These are the activations of a small neural network, seen along a few directions. Each row is one input.
In each table, some parts of the input vary, and every possible input appears once, in random order.
Descriptions start from the smaller parts, as in this example, which fits no table here: one of 3 separate values, together with either a single point or one of 11 places along a line or (one of 4 places along a line, together with one of 5 places around a ring).
Shared parts are said once, and a part with two or three values counts as separate values.
In the rows, 128 means zero.

A family of inputs:
R1: [131  80 130 145 141 141 151 139 119 179  97 137 130 147 123 201]
R2: [ 84 144 138 100 132  87 196 114 134 166 205 176 101 156 136 140]
R3: [180 164  67  88 105  55 155   4 136 113  87 133 154  35  34  68]
R4: [ 89 161  96 122 123 105 137  94 142 132 173 103  93 136 145  58]
R5: [121  84 130 163 162 134 156 137 141 151  89 142 144 163 138 208]
R6: [147  84 101 132 117 162  86 129 124 152  83  52 109 127 112 120]
R7: [112 185 162 114 112 121 123 162 123  93 193 170 116 126 145  71]
R8: [125  95  98 160 149 154 100 121 160 100  70  64 125 145 141 133]
R9: [175 149  91  82 111  39 210  20 119 164 109 213 181  47  37 144]
R10: [169 114 163 128 108 180  65 185  94 116 106 113 147 105 124 136]
R11: [ 81 145 131 120 131  89 203 121 133 172 191 183 103 164 126 124]
R12: [128  80 130 151 156 138 149 135 129 168  96 139 136 158 129 206]
R13: [ 86 151 100 121 127 109 145 106 153 128 169 112  83 135 132  55]
R14: [115 196 159 115 109 118 116 149 111  96 198 162 127 127 159  74]
R15: [113 185 168  95 115 120 115 157 124  89 210 164 114 118 154  86]
R16: [133  90  98 147 141 156  93 123 148 117  76  61 117 140 133 130]
R17: [141  75 133 137 133 145 153 141 110 195 100 131 126 143 115 197]
R18: [135  91  97 141 128 160  93 126 137 129  76  59 112 131 126 124]
R19: [ 83 156 129 121 127  85 196 108 121 174 195 176 113 167 140 128]
R20: [201 192 121  72  96  69 131  68 103  82 108 197 202   6  50  87]
R21: [111 196 166 108 108 119 111 150 116  97 204 160 126 127 163  82]
R22: [151 123 162 154 137 166  77 179 126  68  90 127 160 127 155 148]
R23: [149 123 163 161 141 160  81 181 132  56  90 125 161 133 157 151]
R24: [158 120 160 137 120 176  72 181 104  94  99 121 150 111 137 140]
R25: [118  84 131 171 167 128 158 139 146 138  90 140 147 169 140 210]
R26: [168 115 163 129 113 180  75 183  95 110 102 115 147 107 129 136]
R27: [142  74 133 136 128 144 144 143 109 201 103 129 125 142 110 196]
R28: [146  85 100 133 121 163  95 129 126 146  79  53 109 128 117 120]
R29: [ 80 156 135 114 126  85 192 108 126 174 200 174 113 166 143 136]
R30: [123  95  98 168 154 149 104 122 167  86  73  62 129 150 141 137]
R31: [ 87 151 107 101 131 109 137 100 154 122 186 105  80 128 140  69]
R32: [ 85 161 104 115 123 106 132  95 146 132 180 102  93 136 149  65]
R33: [157 120 161 143 132 171  71 178 115  84  97 124 153 122 145 146]
What is each input in this table made of? -> one of 3 separate values, together with either a single point or one of 4 places along a line or one of 6 places along a line
The inputs of R11 and R13 match in every part but the choice among 3 separate values. If R17 is changed in the same way as R11 into R13, which row does it become? -> R28
Change only the place on the line of 4 in R32. List by row number the other rows that result. -> R4, R13, R31

A family of inputs:
R34: [112 147 114 103 124  91 160 100 128 152 156 164 126 124 113 124]
R35: [137  91 124 151 143 158 113 143 129 133  86 110 125 130 125 153]
R36: [156 105 125 141 122 157  89 149 119 107  78  97 154 108 122 133]
R37: [157  98 128 139 136 156  87 144 132 112  91  96 142 112 124 151]
R38: [134 153 127  99 120  97 141 100 135 112 147 146 128  94 105 100]
R39: [124 151 119 112 123  99 158 101 130 146 150 162 123 108 117 107]
R40: [137 164 120 105 112 103 141 107 124 106 142 149 145  92 100  87]
R41: [125 159 117 111 117  97 150  89 132 122 147 151 136 108 118 110]
R42: [169 114 136 139 118 161  73 143 115 108  73  96 147 107 119 137]
R43: [154 165 125 103 109 103 127  98 119 102 136 149 136  93 104  85]
R44: [ 85 127 179 160 143 183  87 221 132  99 171 112  98 197 209 133]
R45: [130  88 122 158 144 142 130 140 135 146  92 105 127 159 127 169]
R46: [111 141 123 111 129  93 182  95 119 167 168 161 124 130 119 134]
R47: [ 60 181 155 119 121 129 127 166 132 118 240 132  76 177 192  65]
R48: [112 145 120 124 126  84 171  94 133 158 159 158 127 132 115 123]
R49: [129  82 127 144 136 148 143 143 129 154  97 108 119 155 132 180]
R50: [131  87 124 140 138 152 120 139 134 142  91 110 132 150 126 164]
R51: [143 103 121 144 142 151 105 132 126 118  79  99 141 128 137 150]
What is each input in this table made of? -> one of 2 separate values, together with either a single point or one of 8 places along a line
The inputs of R47 and R44 match in every part but the choice among 2 separate values. If R40 is changed in the same way as R47 into R44, which row does it become? -> R36

A family of inputs:
R52: [166 131 100  95 114  83 160  72 122 146 101 159 172  72  64 136]
R53: [122  96 121 151 145 146 121 141 139 136 102 107 125 143 139 161]
R54: [119 156 115 109 121 112 134 101 130 125 150 138 119 116 127  91]
R55: [125 106 129 142 140 148 113 147 128 122 102 117 138 143 142 158]
R56: [109 139 117 124 137  98 165 107 138 141 156 146 118 133 126 115]
R57: [133  97 135 146 132 147 117 147 128 146 110 117 124 156 139 162]
R58: [135 107 121 138 130 156 102 147 128 113  91  96 129 132 134 127]
R59: [129  93 126 147 139 150 122 147 128 155 110 111 120 148 141 163]
R60: [117 146 142 106 117 111 155 129 122 133 170 163 122 124 122 122]
R61: [137 107 151 132 136 155 111 157 121 133 115 122 128 136 141 162]
R62: [121 164 141 121 122 107 146 124 131 118 161 168 136 118 132 109]
R63: [146 119 140 147 128 157  93 156 118 106 109 109 144 130 134 132]
R64: [116 150 113 110 122 106 136  96 138 131 151 131 113 124 116  95]
R65: [133 101 123 142 130 149 104 141 139 120  91  91 119 137 127 131]
R66: [106 136 122 118 129 102 166 118 125 156 162 149 112 136 121 120]
R67: [127 154 123 102 118 111 129 111 132 114 160 139 117 107 121  96]
R68: [111 143 114 117 127 102 148  96 132 143 156 126 118 124 124 103]
R69: [134 116 147 145 139 150 100 159 124 111 111 128 144 133 138 150]
R70: [129 169 125 111 115 109 122 120 126 113 156 148 126 104 125  87]
R71: [113 152 126 119 127 105 158 111 130 127 155 158 127 131 133 113]
R72: [117 153 120 117 121 100 145  98 131 135 154 130 120 130 123 105]
R73: [119 149 138 112 125 106 153 118 134 117 164 160 126 121 127 118]
R74: [131 104 136 140 134 154 115 152 119 142 110 120 133 147 145 161]
R75: [139 114 154 142 132 155 102 164 114 129 117 131 139 137 140 152]
R76: [133 109 142 135 143 151 109 152 130 114 109 119 133 133 139 159]
R77: [144 112 136 137 131 158 103 150 125 110 106 100 133 130 135 142]
R78: [113 146 129 117 124 103 163 117 124 149 161 153 116 142 118 121]
R79: [129  99 117 151 133 154 115 137 134 133  99  87 124 138 135 144]
R80: [146 108 133 134 132 157  98 153 130 105  99  99 125 124 131 129]
R81: [128  94 115 145 136 156 109 137 141 130  93  86 117 131 130 130]
R82: [127 101 128 148 138 143 117 143 138 127 101 112 129 151 136 161]
R83: [134 104 124 148 127 149 109 139 132 123  98  92 128 145 132 143]
R84: [109 141 105 112 128 110 141  94 139 138 153 126 110 117 117  94]
R85: [188  93 114 141 131 133 124  97 116 133  38 128 161  85  80 172]
R86: [134 110 124 143 129 156 107 144 122 118  99  98 137 139 138 140]
R87: [147 115 137 143 129 156  88 159 124 102 101 108 135 124 130 119]
R88: [116 161 146 115 112 112 147 134 118 134 166 170 131 120 126 115]
R89: [126 168 135 116 113 104 128 119 120 119 159 148 134 110 131  96]
R90: [114 148 124 122 131  98 161 108 137 134 156 151 121 138 124 117]
R91: [125 155 133 106 116 104 137 111 126 119 162 139 124 113 128 105]
R92: [118 158 123 115 118 104 143 103 123 129 152 137 125 122 134 101]
R93: [112 150 133 115 120 110 160 120 118 144 160 161 123 134 128 117]
What is each input in this table made of? -> one of 2 separate values, together with either a single point or (one of 4 places along a line, together with one of 5 places along a line)
The inputs of R55 and R71 match in every part but the choice among 2 separate values. If R76 is changed in the same way as R55 into R71, which row does it become? -> R73
The inputs of R89 and R63 match in every part but the choice among 2 separate values. If R84 is changed in the same way as R89 into R63, which row does it become? -> R81
Change only the choice among 2 separate values in R72. List by row number the other rows that result. -> R83
Start at R70 and move only the place on the line of 4, one step at a time. The first step leads to R89. Which rows follow, in order? -> R62, R88
Start at R75 and move only the place on the line of 5, one step at a time. The first step leads to R61. Which rows follow, in order? -> R74, R57, R59

A family of inputs:
R94: [103 103 142 145 145 150 137 166 142 134 130 123 115 165 149 161]
R95: [106 102 126 143 142 148 123 141 137 159 136  95  95 170 152 145]
R96: [104 104 135 155 135 150 127 152 127 157 134 109 109 176 147 146]
R97: [144 133 143 130 131 150  86 153 131  83 115 122 135 109 130 111]
R98: [143 136 129 134 117 152  88 148 121 105 114 101 136 112 138  94]
R99: [158 110 112 112 119 112 148 102 123 150  99 147 140  95  87 145]
R100: [159 125 124 128 130 108 151  97 122 136  98 158 163 100  97 164]
R101: [ 97 198 112  81 109  40 194  62 134 155 220 193 125 102 102  76]
R102: [103 221 150  85  96  85 148 117 125  88 232 168 105 123 138  34]
R103: [ 99 105 132 161 136 142 136 150 139 141 126 111 111 177 158 151]
R104: [149 133 143 123 119 154  84 159 118  98 120 116 131 102 126 110]
R105: [118 106 151 140 139 149 128 167 113 148 138 133 129 168 155 171]
R106: [162 123 126 117 118 115 147 101 111 151  99 158 157  97  92 159]
R107: [138 137 127 139 128 145  88 143 132  89 110 107 139 121 140  98]
R108: [154 112 113 123 134 109 151  97 134 135  98 148 147 100  89 147]
R109: [145 120  99 135 134 103 154  87 128 139  92 131 145 109  95 137]
R110: [142 111  94 108 123 109 147  78 131 153  96 114 130 105  90 131]
R111: [145 119  99 122 122 111 147  92 121 155  91 134 140 109  88 132]
R112: [102 104 123 150 147 141 128 140 149 144 128 100  96 173 160 149]
R113: [112  98 145 141 139 150 132 167 126 149 138 118 110 161 146 158]
R114: [136 131 120 124 117 154  86 134 128 100 120  84 123 109 135  95]
R115: [131 133 117 130 128 147  86 129 139  84 116  91 126 118 137  99]
R116: [155 141 156 125 114 149  84 158 107  98 119 126 147 105 136 124]
R117: [140 112  94 120 135 102 153  72 141 138  96 112 136 107  95 134]
R118: [109 110 146 145 143 147 135 166 128 132 131 136 133 170 160 175]
R119: [150 142 155 133 124 145  85 152 120  85 112 133 151 113 140 125]
R120: [ 53 186 143 107 132  94 183 126 131 152 246 187  83 160 174  83]
The inputs of R98 and R96 match in every part but one. If R119 is changed in the same way as R98 into R96, which row does it become? -> R118
What is each input in this table made of? -> one of 3 separate values, together with either a single point or (one of 2 separate values, together with one of 4 places along a line)
Change only the choice among 2 separate values in R113. List by row number the other rows that result. -> R94
Change only the choice among 2 separate values in R95. List by row number the other rows that result. -> R112
